A small network was shown many inputs. Here are its activations along a few directions, one row for each input.
In each table, some parts of the input vary, and every possible input appears once, in random order.
Descriptions start from the smaller parts, as in this example, which fits no table here: one of 8 places around a ring, together with either a single point or one of 11 places around a ring or (one of 3 separate values, together with one of 6 places along a line).
Shared parts are said once, and a part with two or three values counts as separate values.
In the rows, zero is written as 128.

Other details of the inputs vary at random and push rows far along three fixed directions, the same in every table; ignore that.

A family of inputs:
r1: [108 152 111 122 124 142 136 124 137 176 181 108]
r2: [103 142 126  97 136  88 137 183 124 121 113 162]
r3: [134 114 143 137 136 169 120 101 143 143 152  75]
r4: [137 100 138 129 136 129 109 112 134  88 117  83]
r5: [124 144 113 137 143 129  96  75 133 138 128  92]
r6: [144 106 152 138 131 162 134 132 146 142 135 133]
r7: [123 167 137 129 148 143 154 215  61 155 183 193]
r8: [157 112 117 156  80 161 161 152 128 178 103 198]
r9: [143 125 105 136 100 120 133 131 137 144 138 146]
r10: [135 156 114 151 121 104 126 108 102 132 177 108]
r11: [154 132 108 152 101 149 115  73 144 158 145 115]
r12: [138 107 150 127 122 137 130 109 137  81  98 110]
r13: [138 123 148 125 139 152 114 103 146 117 136  83]
r14: [122 105 143 131 152 148 117  95 142 107 130  87]
r15: [163 115 147 130 105 136 159 171 140 140  84 219]
r16: [122 129 143 115 129 119 112 100 131 109  98  89]
r17: [ 96 160 115 100 134 129 168 179 138 161 175 176]
r18: [147 114 119 138  83 117 148 117 147 115  99 189]
r19: [124 130 121 130 113  98 105  91 143 126 142  83]
r20: [132 116 140 126 147 146 111  95 139  92 124  88]
r21: [114 150 102 116 151 112 119 133 137 141 177 121]
r22: [121  78 154 129 113 127 138 106 139  68  80 122]
r23: [ 83 149 161 111 168 112 118 152  71  74 184  91]
r24: [142 132 120 143 108 150 153 152 137 182 124 187]
r25: [153  96 136 137 124 107 114 120 135 109  81 145]
r26: [180  95 126 162 131 169  98 103 148 137 137 103]
r27: [113  98 154 112  94 104 163 156 130  99  57 168]
r28: [ 90 152 123  94 175 125 114 120 117  97 130  77]
r29: [154 144 110 147 124 150 124 102 149 169 161 150]
r30: [ 74 151 139  81 133  81 135 136 122  86  97 110]
r31: [125 142 131 154 105 102 112  98  87 126 169 132]
r32: [123 127 132 117 134 132 111  99 123 106 102  89]
r33: [119 112 127 118  97  78 137 149 120  91  67 153]
r34: [113 147 125 103 160 126 119 159 121 141 147  91]
r35: [111 123 119 134 127 120 121  98 127 133 108 117]
r36: [149 106 145 128 126 139 124 147 143 119 132 115]
r37: [149 135 122 140 107 133 125 104 153 158 141 149]
r38: [ 70 135 120  90 131  91 154 136 125  95 127 137]
r39: [140 138 134 178 110 118  88  78  78 143 145 107]
r40: [159 116 149 158 125 129 134 137 103  98 138 122]
r41: [ 82 170 114  85 155 100 141 194 113 132 148 124]
r42: [129 124 108 154 122 148 107  74 128 158 123  95]
r43: [131 121 126 134 125 158 131 128 121 151 113 118]
r44: [122 130 128 112 180 139 117 156 133 113 165 105]
r45: [101 141 119 115 172 147 109 113 121 146 151  82]
r46: [ 98 112 140 122  93  90 134 102 126 100  70 115]
r47: [143  91 168 124 111 116 139 125 152  76  77 154]
r48: [143 120 104 163  98 156 106  50 140 172 155  78]
r49: [174 146 105 157 111 180 140 141 131 197 140 171]
r50: [107 170 103 115 158 140 129 141 117 145 153 122]
r51: [154 142  89 146 123 147 135 147 139 172 176 160]
r52: [138 113 124 132 100  91 124 114 152 121 118 149]
r53: [169 121 110 167 121 135  99 102 141 170 124 136]
r54: [ 99 130 127  97 145 136 160 182 114 125 114 159]
r55: [160 118 133 143  86 124 148 142 143 146  81 207]
r56: [108 128 133 117 151 135 115 105 132 139 126  91]
r57: [143 128 113 135 141 147 100 128 121 150 135  89]
r58: [103 151 104 117 142 142 140 134 132 166 182 139]
r59: [ 79 153 132  76 181  98 117 171 119 109 145  94]
r60: [146 145 118 138 103 140 134 114 149 163 148 141]
r61: [131 186 109 137 147 133 162 209  78 171 189 172]
r62: [158 116 141 137 142 158 130 124 147 122 126 147]
r63: [110 133 123  94 155 111 144 196 112 106 115 156]
r64: [150 132 137 151 124 112 134 138  88 113 118 131]
r65: [ 74 114 157  84 149 118 148 150 121  61 116  98]
r66: [138 109 114 141 107 104 121 122 129 114  85 147]
r67: [157  83 160 131 110 113 133 147 153  88  89 162]
r68: [129 102 149 119 123 101 120 103 135  81  59 140]
Each input here is: one of 4 places along a line, together with either one of 2 separate values or (one of 3 separate values, together with one of 5 places around a ring).
Q: Changing only the place on the line of 4 turns r64 into r10. The same change can be made to r59. Which row results?
A: r52
Q: Changing only the place on the line of 4 turns r58 into r14. The same change can be made to r1. Which row results?
A: r3
Q: Which other rows does r41 become when the choice among 3 separate values takes its other values? List them by row number.
A: r30, r46

A family of inputs:
r69: [179 109 133 174  95 154 101  78 138 153 128  91]
r70: [ 78 179 118 102 160 138 142 151 119 161 222 122]
r71: [ 84 147 146  93 153 113 138 157 101  90 133 101]
r72: [122 132 113 124 105 113 152 152 129 125 105 158]
r73: [154 113 125 164 137 160  96  82 115 148 143  90]
r74: [ 98 134 143 112 144  86 110 112 121  73 135  63]
r75: [139 139 124 142 139 145 131 149 113 122 149 142]
r76: [157 129 127 155 134 182  99  74 146 178 143  78]
r77: [144 153 106 131 117 149 124 141 129 181 157 132]
r78: [133 105 137 115 128 142 149 157 133 124 102 185]
r79: [111 169 119 104 184 154 129 173 131 155 189 130]
r80: [148 104 120 146 107 146 122  84 164 131 106 104]
r81: [132 146 125 102 148 136 149 171 141 137 151 148]
r82: [164 108 137 150 101 143 135 149 131 148 124 156]
r83: [156 116 120 145  91 115 139 132 126 121  88 192]
r84: [160 126 132 147  93 107 137 129 127 128  93 190]
r85: [ 69 124 137  93 161 107 119 106 131  82 109  61]
r86: [113 118 132 128  95 112 168 140 131 122 133 199]
r87: [140 118 143 162  76 120 131  62 145 130 118 138]
r88: [ 89 151 123 107 177 141 120 141 103 136 179  67]
r89: [112 159 125 115 169 163 138 177 107 172 191 109]
r90: [ 78 177 105  83 185 116 133 185  99 135 182 140]
r91: [151 108 133 137 104 152 140 148 157 157 115 160]
r92: [110  96 144 122 117  84 109  70 148  39  58  92]
r93: [140 128 134 134 110 102 137 157 120 128  99 196]
r94: [115  91 166 137 113  82 109  79 117  59  69  89]
r95: [ 67 145 144  74 173 108 129 156 117  86 128 112]
r96: [128 116 122 138 112 117 145 131 124 140  98 150]
r97: [129 125 123 129  94 110 149 165 136 144 107 170]
r98: [172  94 140 168 113 164 105  63 152 166 103 104]
r99: [161 121 124 153  93 110 111  95 138 141 106 133]
r100: [154 105 136 149  98 139 121  91 163 131  96 109]
r101: [156  91 132 151 121 136 103  76 149 120 103 123]
r102: [163 138 122 151 106 139 138 128 123 164 109 165]
r103: [126 140 119 121 130 147 144 171 119 133 158 138]
r104: [ 89 120 135  74 138  84 141 140 141  56  98 124]
r105: [156 123 154 138 108 119 152 168 117 104 109 189]
r106: [124 135 130  97 150 131 138 170 144 143 156 149]
r107: [ 96 122 146 103 147  80 110 117 117  78 133  68]
r108: [136 106 115 136  92 116 141 141 133 137  95 163]
r109: [141 127 115 144 132 167 127 143 125 166 172 119]
r110: [148  99 128 144 113 154 120  81 145 129  94 112]
r111: [135 152 138 130 146 153 141 167 107 138 155 146]
r112: [126 150 111 140 120 156 146 111 132 166 185 145]
r113: [105 118 158  94 129  80 133 132 134  51  72 145]
r114: [163 128 115 169 133 179 100  84 124 168 159  76]
r115: [120 153 138 104 151 151 144 164 129 140 140 154]
r116: [164 110 132 152 105 156 137 137 117 132 122 169]
r117: [117 121 146 129 150 108  87  83 111  97 135  68]
r118: [151 155  99 151 150 150  77  84 134 193 190  65]
r119: [147 109 139 144 117 126 151 167 117 109 118 189]
r120: [121 147 101 118 142 119 137 171 125 152 158 156]
r121: [ 83 149 114 106 165 103  91  91 110 113 143  57]
r122: [112 131 116 107 143 156 145 171 143 150 151 144]
r123: [115 109 140 110 120  85 141 138 122  60 100 124]
r124: [172  93 117 163 120 146  98  60 165 152 128  91]
r125: [116 119 127 132 145 107  99  91 128 101 145  54]
r126: [154 125 113 148  99 146 143 130 126 161 107 168]
r127: [ 77 136 131  95 133  79 141 143 104  68  81 137]
r128: [134 117 133 119 126 138 158 156 135 108  93 183]
r129: [134 128 132 135 108 111 145 154 119 138  93 182]
r130: [116 159 110 132 155 149  97 107 115 183 169  68]
r131: [ 83 147 131 106 140  90 115 101 112  95 108  67]
r132: [127 153  98 113 133 120 135 157 124 144 156 145]
Q: What do these inputs look like to the network?
A: one of 4 separate values, together with either a single point or (one of 3 separate values, together with one of 5 places around a ring)
Q: Changing only the choice among 4 separate values turns r87 into r112. The same change can be made to r102. Which row results?
A: r127
Q: Changing only the choice among 4 separate values turns r118 into r120. The same change can be made to r117. Which row results?
A: r119
Q: Which other rows does r101 become when the choice among 3 separate values takes its other values? List them by row number.
A: r90, r119
Q: Which other rows does r103 become when the choice among 3 separate values takes its other values? List them by row number.
A: r72, r80
Q: Which other rows does r122 become when the place on the ring of 5 takes its other values? List them by row number.
A: r78, r85, r101, r124
